Each row below holds a small network's activations on one input, seen along a few directions.
Each table varies a few parts of the input and shows all the possible inputs, shuffled.
Descriptions start from the smaller parts, as in this example, which fits no table here: one of 2 separate values, together with either a single point or one of 9 places along a line or (one of 5 places around a ring, together with one of 6 places along a line).
Shared parts are said once, and a part with two or three values counts as separate values.
In the rows, zero is written as 128.

Other details of the inputs shift rows strongly along two fixed directions, in all tables alike. That doesn't count.

Table:
row 1: [109 113 127 137 136 118 123 123 130 130 137 120 101 134 108]
row 2: [113 118 122 140 135 113 115 124 129 130 139 100 107 127 123]
row 3: [109 134 116 125 135 124 124 116 148 123 143 104 122 126 121]
row 4: [111 124 116 131 121 117 117 111 131 125 125 114 121 137 117]
row 5: [ 78 204 129 118 236 103 176  88  71 152 159 190 169 174 165]
row 6: [109 134 114 127 134 129 124 118 141 120 143 108 115 123 120]
row 7: [148 123 137 124 116 139 132 144 126 126 115 144 134 122 136]
row 8: [108 134 117 124 130 124 125 117 144 124 143 101 118 121 119]
row 9: [109 112 127 137 136 112 118 122 138 133 134 118 105 134 107]
row 10: [112 117 106 140 134 112 121 129 129 130 135 111 108 126 121]
row 11: [154 121 139 123 116 142 131 144 129 129 112 143 139 122 137]
row 12: [112 126 117 132 123 118 117 110 130 125 124 113 120 137 116]
row 13: [158 121 142 126 112 144 133 146 125 128 117 140 139 121 134]
row 14: [157 120 142 125 114 144 132 144 129 130 115 143 142 121 137]
row 15: [106 136 116 125 133 127 125 120 140 123 143 106 116 122 119]
row 16: [109 134 116 126 134 123 123 115 149 124 142 104 121 122 120]
row 17: [110 120 118 136 123 122 124 113 124 120 129 111 120 133 114]
row 18: [112 113 130 137 137 115 123 121 131 131 138 117 105 134 108]
row 19: [107 137 113 123 137 122 120 122 144 124 141 108 120 120 116]
row 20: [161 115 132 131 123 132 130 156 133 137 126 134 131 114 142]
row 21: [151 125 139 127 114 141 130 144 127 127 113 141 134 122 133]
row 22: [151 123 139 125 114 141 135 145 122 124 118 144 135 121 136]
row 23: [109 121 117 136 123 123 124 115 124 117 127 113 116 133 114]
row 24: [159 141 144 114 133 149 142 148 136 130 133 146 144 114 150]
row 25: [154 144 141 110 138 142 135 151 140 135 130 147 148 112 144]
row 26: [151 124 137 123 111 139 129 143 128 126 116 145 134 122 137]
row 27: [108 121 116 132 122 118 119 113 130 124 125 115 120 133 115]
row 28: [109 122 118 135 123 120 124 113 124 121 131 113 121 133 115]
row 29: [159 125 144 126 112 144 133 144 124 128 118 142 140 123 137]
row 30: [108 120 116 132 123 120 120 113 130 124 124 113 121 133 115]
row 31: [156 115 129 130 123 131 127 157 133 136 123 135 128 114 141]
row 32: [150 123 139 124 114 141 134 144 123 124 120 144 135 122 137]
row 33: [150 123 137 126 114 141 130 145 128 127 112 140 134 122 132]
row 34: [109 125 116 134 120 119 119 114 128 122 126 114 117 136 116]
row 35: [162 114 132 131 122 136 132 157 129 133 128 133 128 114 141]
row 36: [158 125 142 122 113 140 130 141 128 132 117 145 143 124 140]
row 37: [157 123 143 125 115 143 132 143 128 133 115 143 144 122 136]
row 38: [105 136 115 123 134 122 122 121 148 127 139 106 122 123 119]
row 39: [109 123 115 131 120 117 117 111 130 125 126 115 120 135 117]
row 40: [111 125 116 132 121 118 117 111 131 126 125 114 121 138 116]
row 41: [151 126 139 126 114 141 129 143 127 127 114 142 134 124 134]
row 42: [111 121 122 138 138 110 114 127 132 135 135 107 111 127 127]
row 43: [152 124 139 125 110 141 130 143 126 124 118 139 133 124 135]
row 44: [155 122 147 129 132 131 126 153 130 141 127 135 131 116 148]
row 45: [160 128 144 123 115 141 131 141 127 134 116 146 144 125 140]
row 46: [ 85 189 133 125 216  97 172  80  55 152 150 189 170 181 158]
row 47: [111 119 121 139 137 116 116 127 126 130 138 105 104 128 124]
row 48: [153 122 139 121 113 139 129 143 130 129 115 146 140 122 139]
row 49: [107 134 117 123 133 123 124 117 148 127 141 102 122 122 119]
row 50: [114 125 119 135 121 120 121 111 125 122 130 111 120 136 115]
row 51: [148 141 139 113 131 145 137 153 139 132 128 144 141 114 144]
row 52: [155 142 142 113 134 146 137 152 142 133 128 149 146 114 149]
row 53: [111 126 117 134 122 119 119 113 127 121 125 115 117 136 115]
row 54: [152 139 138 116 130 148 135 151 141 128 128 145 138 113 145]
row 55: [111 135 116 121 138 121 122 116 147 126 143 103 124 121 117]
row 56: [109 135 114 124 135 125 122 119 141 122 145 105 118 119 115]
row 57: [152 124 139 124 111 141 132 144 123 124 119 145 134 122 138]
row 58: [121 183 150 120 205 119 178 112  59 152 135 207 177 166 169]
row 59: [107 121 116 133 124 121 123 116 126 120 124 116 117 133 115]
row 60: [108 121 117 134 124 122 125 116 123 118 128 114 117 133 115]
row 61: [109 125 116 133 121 118 120 113 128 121 126 115 116 136 116]
row 62: [158 124 142 124 110 142 131 144 126 128 119 141 139 124 138]
row 63: [159 127 144 125 116 142 132 142 127 134 116 146 144 124 139]
row 64: [159 125 145 127 114 144 133 145 123 128 118 143 140 122 136]
row 65: [152 137 139 116 129 149 138 149 138 125 132 141 136 115 144]
row 66: [110 122 117 134 124 120 119 113 130 126 123 113 121 135 113]
row 67: [111 126 119 137 122 122 122 114 124 120 128 112 116 134 113]
row 68: [108 121 116 134 124 121 122 115 127 120 123 115 116 133 115]
row 69: [156 122 142 123 114 141 133 144 128 132 117 146 143 121 139]
row 70: [115 118 108 140 135 115 124 128 124 128 138 111 109 128 121]
row 71: [107 134 114 126 134 124 121 120 150 122 140 106 121 126 120]
row 72: [157 125 142 123 112 140 129 141 129 133 117 143 143 125 139]
row 73: [111 125 118 135 125 120 118 112 129 126 124 114 121 135 114]
row 74: [111 122 117 134 119 118 121 112 125 121 133 113 120 134 116]
row 75: [110 134 117 126 135 126 127 116 142 121 145 105 119 126 122]
row 76: [155 127 141 123 116 141 130 142 128 133 113 145 140 125 138]
row 77: [157 119 142 124 112 145 135 147 124 126 117 143 140 120 138]
row 78: [ 83 192 134 128 222  96 171  77  57 158 147 189 173 182 156]
row 79: [153 125 141 128 114 143 132 144 123 125 117 140 134 122 133]
row 80: [152 124 139 124 112 140 132 143 124 124 118 141 134 124 136]
row 81: [159 124 142 122 111 140 131 142 128 132 118 147 143 122 141]
row 82: [112 134 117 122 135 123 123 117 143 123 146 101 121 119 116]
row 83: [107 122 115 133 121 118 121 115 128 120 127 116 117 133 116]
row 84: [111 125 118 135 121 120 121 113 124 119 128 112 116 135 114]
row 85: [109 119 117 134 122 120 121 111 130 125 128 111 123 133 114]
row 86: [156 122 142 123 113 142 135 145 124 127 121 146 141 122 140]
row 87: [109 120 120 139 138 113 115 128 129 132 134 108 106 128 126]
row 88: [108 112 126 138 135 116 120 124 135 130 133 120 102 134 109]
row 89: [113 112 131 136 137 113 121 120 137 134 136 118 109 133 108]
row 90: [110 121 118 133 121 118 120 110 130 125 130 114 123 133 117]
Each input here is: one of 5 places around a ring, together with either one of 3 separate values or one of 4 places along a line or one of 11 places around a ring.
Q: Changing only the place on the ring of 5 turns row 49 into row 8. The same change can be made to row 85. Which row results?
A: row 77
Q: Changing only the place on the ring of 5 turns row 63 into row 76. The same change can be made to row 44. Which row results?
A: row 42
Q: Which other rows does row 35 become when the choice among 3 separate values takes its other values? List them by row number.
A: row 2, row 18
Q: Which other rows does row 71 become when the place on the line of 4 takes its other values? List them by row number.
A: row 25, row 38, row 52
Q: Which other rows does row 48 become when the place on the ring of 5 takes its other values? List them by row number.
A: row 32, row 83, row 86, row 90

Table:
row 91: [162 183 164 101 210 137 173 159 102 165 149 204 178 126 193]
row 92: [157 161 157 113 157 135 165 126  77 147 109 212 186 154 168]
row 93: [ 65 127  98 143 125 102 118  72 109 112 125 100 113 159  94]
row 94: [156 162 157 118 159 134 167 126  72 148 116 206 186 155 170]
row 95: [ 74 117 103 155 148  89 115  91 110 129 145  93  94 150 103]
row 96: [ 70 118 104 155 148  92 115  91 109 126 141  97  92 151 102]
row 97: [191  72 139 131  25 168 100 169 164 100  89  98 112  92 107]
row 98: [189  75 139 131  28 170 102 167 161 100  87 104 115  93 110]
row 99: [201  61 146 138  43 161  97 194 169 113 100  98  93  83 115]
row 100: [153 160 158 117 150 142 165 129  77 141 106 208 179 154 164]
row 101: [ 68 118 104 151 148  91 115  92 111 126 138  99  93 154 101]
row 102: [188  76 138 130  36 162 103 163 160 107  93 107 121  97 113]
row 103: [183  85 137 126  44 162 106 163 160 109  86 120 126 102 115]
row 104: [198  65 146 137  53 156 100 188 166 121 103 106 102  87 121]
row 105: [196  67 147 133  50 159  96 191 172 117  95 110  98  88 116]
row 106: [ 66 136 100 132 174 100 122 100 153 131 170  84  99 128 105]
row 107: [161 162 161 117 158 139 171 129  68 144 115 207 184 152 171]
row 108: [157 161 159 114 157 135 168 126  74 149 113 211 187 155 171]
row 109: [172 185 149  93 160 162 173 157 110 134 134 195 186 119 186]
row 110: [ 65 128  99 142 127 100 116  72 113 116 125 105 115 159  92]
row 111: [170 189 160  91 169 156 167 147 112 146 133 196 193 125 187]
row 112: [166 180 155 102 201 144 181 169  98 154 150 207 174 120 195]
row 113: [ 64 143 103 130 169  99 117 100 149 130 167  82  99 129 111]
row 114: [ 71 117 101 150 149  86 112  90 117 132 140 100  98 151 102]
row 115: [ 64 154  97 122 152 112 122  79 153 115 159  85 117 136 102]
row 116: [ 73 115 101 155 147  88 113  92 115 132 144  94  97 150 103]
row 117: [ 66 159  88 126 150 107 118  83 144 120 153  78 122 135 111]
row 118: [ 65 139 102 131 174 101 122 102 152 132 171  86  98 128  99]
row 119: [ 64 155  98 120 151 112 122  80 152 117 160  86 115 135  96]
row 120: [194  69 147 134  49 162  99 191 168 116  95 110  99  89 119]
row 121: [ 68 141  91 136 171  96 117 103 145 133 163  77 103 126 112]
row 122: [194  70 145 134  57 156 100 188 168 121  96 115 104  91 120]
row 123: [159 142 159 125 165 126 157 147  89 157 124 193 157 144 168]
row 124: [ 61 159  99 121 146 110 116  79 150 115 157  82 118 136 107]
Q: What is each input in this table made of?
A: one of 2 separate values, together with either a single point or one of 5 places along a line or one of 11 places around a ring
Q: Changing only the choice among 2 separate values turns row 112 into row 109. The same change can be made to row 104. Which row results?
A: row 102
Q: Start at row 121 and move only the place on the line of 5, one step at a time. The first step leads to row 91. Which rows follow, in order?
A: row 113, row 106, row 118
Q: Which other rows does row 111 become when the place on the line of 5 takes its other values? List them by row number.
A: row 115, row 117, row 119, row 124
